Each row below holds a small network's activations on one input, seen along a few directions.
In each table, some parts of the input vary, and every possible input appears once, in random order.
A made-up example of a description, with smaller parts first: ring(5) and (point or (values(2) and line(4)) or line(9)).
Shared parts are said once, and a part with two or three values counts as separate values.
In the rows, zero is written as 128.

Other details of the inputs vary at random and push rows far along three fixed directions, the same in every table; ignore that.

Table:
R1: [166 111  87 139  87 172 106 134 151  95 165]
R2: [113 186 118 156 132 116 128  66  40  99  85]
R3: [153 163 158 116  82 180  94  92  96 120 151]
R4: [ 99 111 113 169 198  74 151 155 122 107 106]
R5: [118 130 113 151 190 107 181 191 116 111 100]
R6: [166 166 149 106  67 173 102 105  90 138 134]
R7: [124  45 121 135 154 103 130 147 139 151 160]
R8: [144 179  56 173 125  92 114 121 132  78 111]
R9: [112 169 182 143 198 114 201  80 104 147  79]
R10: [102 154 111 184 172  65 143 161 163 123 132]
R11: [144 126 138 112  78 139  97  66  69 134 130]
R12: [ 90 111 192  87 138 140 123 113 112 172 136]
R13: [110 185 199 147 169 109 196  86 134 139  74]
R14: [ 82 110 187  97 131 143 133 109 114 179 144]
R15: [114  98 117 113 142 123 118 162 194 162 170]
R16: [120 130 209  93 111 133 146 136 111 157 151]
R17: [171 101  77 127  79 120  88 117 146 105 146]
R18: [127 155 202 105 133 137 121 136 122 173 175]
R19: [140  90  81 113  92 167  88 120 158  97 128]
R20: [103 145 124 173 172  64 137 164 160 105 112]
R21: [141 103 132 128 138 128 134 179 178 149 190]
R22: [159 195  61 167 127 135 131 155 130  79 103]
R23: [184 127  75 118  92 156 105 139 147 104 169]
R24: [123  60 138 138 123  97 124 156 170 143 156]
R25: [145  94  74 101  81 156 103 121 153 100 128]
R26: [147 146 163 116  78 184 100  91  89 114 139]
R27: [178 114  84 116  82 158 110 139 147  94 158]
R28: [134  64 135 115 118  84 128 161 165 141 148]
R29: [141 148  60 160 149 143 153 134  94  56 104]
R30: [108 115 203 113 129 149 148 126  98 165 163]
R31: [126  60 109  89 154 124 136 170 146 162 127]
R32: [149  81 142 110 121 125 144 194 162 141 140]
R33: [185 166 145 113  97 170 121  40 134 155 132]
R34: [135 105 113  94 135 113 118 180 185 172 144]
R35: [179  91  79 118  92 169 117 145 119 105 131]
R36: [150 141 146 103  82 177 120  87  68 121 141]
R37: [135 145 188 106 115  93 107 129 116 202 146]
R38: [162  57 136 114 159 126 173 126 187 151 129]
R39: [153  72  75 148  95 141  97 106 126 106 144]
R40: [116 201 194 146 171 104 190  87 142 146  86]
R41: [139 123 145 124  90 150  83  64  72 131 130]
R42: [102 139  47 166 156 149 134 111 114  72  93]
R43: [157 123  60 103  94 151  90 123 163 116 149]
R44: [ 78 174 182 157 184 127 179 127  70 130 118]
R45: [120 227 128 172 124 115  96  74  82 106 105]
R46: [114 146  44 145 151 136 140 116 108  67  84]
R47: [ 68 208 175 122 154  95 157 123 117 138  97]
R48: [148  85 129 119 120  83 117 175 167 159 141]
R49: [138  58 134 115 166 139 141 174 138 133 164]
R50: [101 155  63 170 124 143 129 119 145  64  88]
R51: [124 101 184 101 135 105 124 119  77 192 128]
R52: [167  84  88 127 105 177 108 133 126  88 149]
R53: [142  68 134 120 117  88 123 173 161 153 128]
R54: [110 123 111 162 170  64 158 172 130 120  85]
R55: [ 81 132 104 135 179  92 172 163 147 106  94]
R56: [ 97 139 132 173 165 109 177 181 155  92 121]
R57: [107 198 142 171 112 120 110  72  73  87  81]
R58: [107 126 199 124 114 105 113 111 123 180 161]
R59: [122  69 116  92 138 121 136 173 159 158 124]
R60: [119 187  53 160 143 134 107 124 151  75 103]
R61: [126 158 142  99  84 174  78  75 111 134 133]
R62: [133 148 139  92  68 171  94  87  97 143 101]
R63: [ 96 158 108 138 164  88 153 182 168 123  87]
R64: [ 88 137 192  99 120 136 121 115 138 180 152]
R65: [ 92 105 184  85 155 143 123 109  99 176 139]
Description of these inputs: line(5) and (point or (values(3) and line(4))).
Changing only the line(5) part turns R61 into R12. The same change can be made to R6. Which row results?
> R35
Changing only the line(5) part turns R27 into R29. The same change can be made to R58. Which row results?
> R7
Which other rows agree with R26 in the line(5) part? List them by row number.
> R13, R16, R19, R24, R25, R28, R32, R50, R53, R56, R57, R62

Table:
R66: [140  29 109 101 135 111 110 145 165 153 163]
R67: [157 168  70 140 106 159 120 118 143  78 103]
R68: [109  83 184 105 158 101 148 157 129 181 133]
R69: [143 158 177 114  98 136 123 103 113 150 136]
R70: [114 219 135 161 132 123 142 118  95 101 108]
R71: [119 154 165 115  97 118 102  91 116 159 136]
R72: [120 123 170 119 119 141 118  83  89 158 123]
R73: [132  88  77 148 164 108 140 172 147 104 109]
R74: [ 88 146 149 140 192 104 193 160 132 123  87]
R75: [ 77 172 141 152 168  65 151 175 141 131 116]
R76: [124  84  75 142 153  93 138 165 150 101 106]
R77: [135 162 174 100 103 152 125 102 125 151 129]
R78: [119  89  70 143 160  95 136 170 143 101 116]
R79: [105  83 181 113 170 101 144 140 136 182 144]
R80: [108 155 168 115  93 129  94 111 106 148 148]
R81: [117 117 185 109 141  91 136 167 157 183 143]
R82: [154 165  72 160 100 150 113 125 127  71 128]
R83: [175 110 107  99  74 177  99 104 157 128 150]
R84: [103 186 134 148 147 144 165  95  88 101  71]
R85: [145  72 100 107  81 160  77 107 107 116 154]
R86: [ 98 185 141 165 147 135 151 108  69  86  98]
R87: [141 128  83 135 153 118 147 182 187 102 123]
R88: [ 84 139 146 161 197  82 170 147 127 128  96]
R89: [128 155 170 121 102 132 105  95 118 162 135]
R90: [173 103 104 115  68 156  79 105 146 136 149]
R91: [116  87  84 158 159 114 135 176 149  91 123]
R92: [121 124 171 118 116 141 120  87  86 157 119]
R93: [105  85 185  99 161 123 172 147 145 173 135]
R94: [146 159  62 149  94 123  99 116 130  86 103]
R95: [119  83  75 150 163  91 135 151 156 100 115]
R96: [153 168  66 148 116 159 117 101 150  81 115]
R97: [123 124 184 106 148 100 149 172 150 175 163]
R98: [ 84 149 144 140 196 107 190 165 126 126  98]
R99: [137 131  80 135 153 121 147 183 185 103 129]
R100: [116 119  78 152 138  92 123 182 173 102 135]
R101: [142 167  73 150 106 168 111 124 141  68 121]
R102: [106  87 189 110 158 114 160 163 123 165 158]
R103: [140 158 175 117 103 136 122  95 118 151 144]
R104: [ 99 216 123 154 129 103 123 113  95 112  95]
R105: [121 132 165 104 130 163 137  80 100 154 129]
R106: [120 130 169 105 121 164 140  83 100 152 124]
R107: [130 120  76 143 141  84 125 178 173 107 123]
R108: [106  89 179 105 164 103 144 161 122 180 142]
R109: [135  32 109  98 127 116 111 167 151 147 166]
R110: [127 128  60 154 112 140 104 112  99  71 108]
R111: [145  31 109  92 128 113 111 164 154 152 156]
R112: [129 126 173 117 119 147 135  83  88 148 131]
R113: [122 218 135 157 135 118 144 115  98 103  97]
R114: [124 119  87 160 143 106 123 186 176  97 135]
R115: [124 166 173 104 105 161 119 112 117 146 147]
R116: [156  68  96 107  84 151  85  87 118 128 143]
R117: [145 157  63 152  92 124 100 111 134  84 102]
R118: [183 108 105 112  82 161  90  98 147 129 167]
R119: [146  63 111 104 118 103 100 154 192 160 175]
R120: [140  39 117  94 133 155 136 169 166 141 167]
R121: [177 109 100 107  73 158  75 117 136 138 151]
R122: [144 121  87 157 151 102 146 165 186 102 135]
R123: [108  80 187 109 157 101 149 153 132 178 131]
R124: [115 186 132 154 151 129 157 104  69  98  85]
R125: [ 83 166 147 155 166  59 156 159 153 133 103]
R126: [154 130  65 160 128 152 128  93 111  75 111]
R127: [110 125 184  96 149 118 151 172 162 174 161]
R128: [171 108 112 114  71 171  85 120 137 116 174]
R129: [119 155 162 114 101 119 102  90 116 161 139]
R130: [179  76 104 103  86 171 108 104 112 122 144]
R131: [137  87  82 154 167 111 158 155 158  96 123]
R132: [163 108 103 116  69 165  73 121 136 131 164]
R133: [133 155 171 117  97 132 107 104 114 160 128]
R134: [ 79 134 146 149 183  68 166 153 122 124  87]
R135: [113 128 170 117 117 148 113 103  77 151 133]
R136: [116 136 166 100 121 168 137 102  86 148 133]
R137: [120  82  76 149 154  92 140 156 155  99 108]
R138: [149 134  64 155 119 157 127 115  97  69 114]
R139: [147 164  64 160 102 143  99 126 125  85 118]
R140: [159  39 115  98 134 134 134 169 153 146 169]
R141: [112 116 182 116 153  92 132 151 164 187 156]
R142: [100 187 130 153 156 144 163  85  91 103  81]
R143: [131 162 172 105 108 153 124  93 128 152 137]
R144: [132 164 171 104 113 152 123  92 128 153 140]
R145: [131 125 174 114 116 146 137  88  86 148 128]
R146: [ 92 176 144 157 177  75 157 177 143 136 110]
R147: [141 157 177 117  99 136 123  99 115 151 140]
R148: [157 128  70 156 114 151 132 105 108  71  97]
R149: [125 134 165  94 122 164 139  98  88 153 123]
R150: [123 216 139 158 131 117 145 112 101 103  92]
R151: [160  76  97 110  87 170  88 111 106 128 151]
R152: [108 212 133 169 137 112 128  98 109 114  93]
R153: [110 133 173 105 119 172 132 102  89 139 136]
What do these inputs look like to the network?
> values(2) and line(4) and line(11)
Changing only the line(4) part turns R119 into R96. The same change can be made to R104. Which row results?
> R99
Changing only the line(4) part turns R110 into R120. The same change can be made to R100. Which row results?
> R115
Which other rows does R108 become when the values(2) part takes its other values? List them by row number.
> R146
Which other rows does R78 become when the line(4) part takes its other values? List them by row number.
> R98, R108, R140

Table:
R154: [114  68  79 155 174 103 163 203 157  88 127]
R155: [ 80 216 149 169 148 110 131 102  34 101  81]
R156: [135 150  57 137  94 141  86  97 134  93 111]
R157: [ 88  96 229 117 194  46 170 165 129 207 133]
R158: [166 147  66 162  94 127  96  90 127  89 121]
R159: [ 95 193 162 170 210  64 211 170 154 123  90]
R160: [139  62  79 161 178  91 172 171 174  95 113]
R161: [164  99 156  85  59 165  72 131 137 163 191]
R162: [116   9 136  80 145  95 122 184 182 194 163]
R163: [134 108  81 148 164 108 160 218 188  91 140]
R164: [145 151  69 152  92 140  86 121 109  80 133]
R165: [152 140  74 147 111 183 122 117 102  70 125]
R166: [ 91 186 227  87 106 133 112  91 110 195 132]
R167: [ 89 244 148 142 140 139 152  86  91 109  72]
R168: [174 130  76 153 115 171 128  87 122  81 115]
R169: [ 92 158 223  81 135 163 139  78  85 185 125]
R170: [144  50 139  64  84 177  98  91 118 166 154]
R171: [186  97 152  94  63 150  84 101 151 172 176]
What do these inputs look like to the network?
> values(3) and ring(6)
Changing only the ring(6) part turns R154 into R164. The same change can be made to R170. Which row results?
> R156
Which other rows does R165 become when the values(3) part takes its other values? List them by row number.
> R168, R169
Which other rows does R158 become when the ring(6) part takes its other values? List them by row number.
> R157, R159, R160, R168, R171
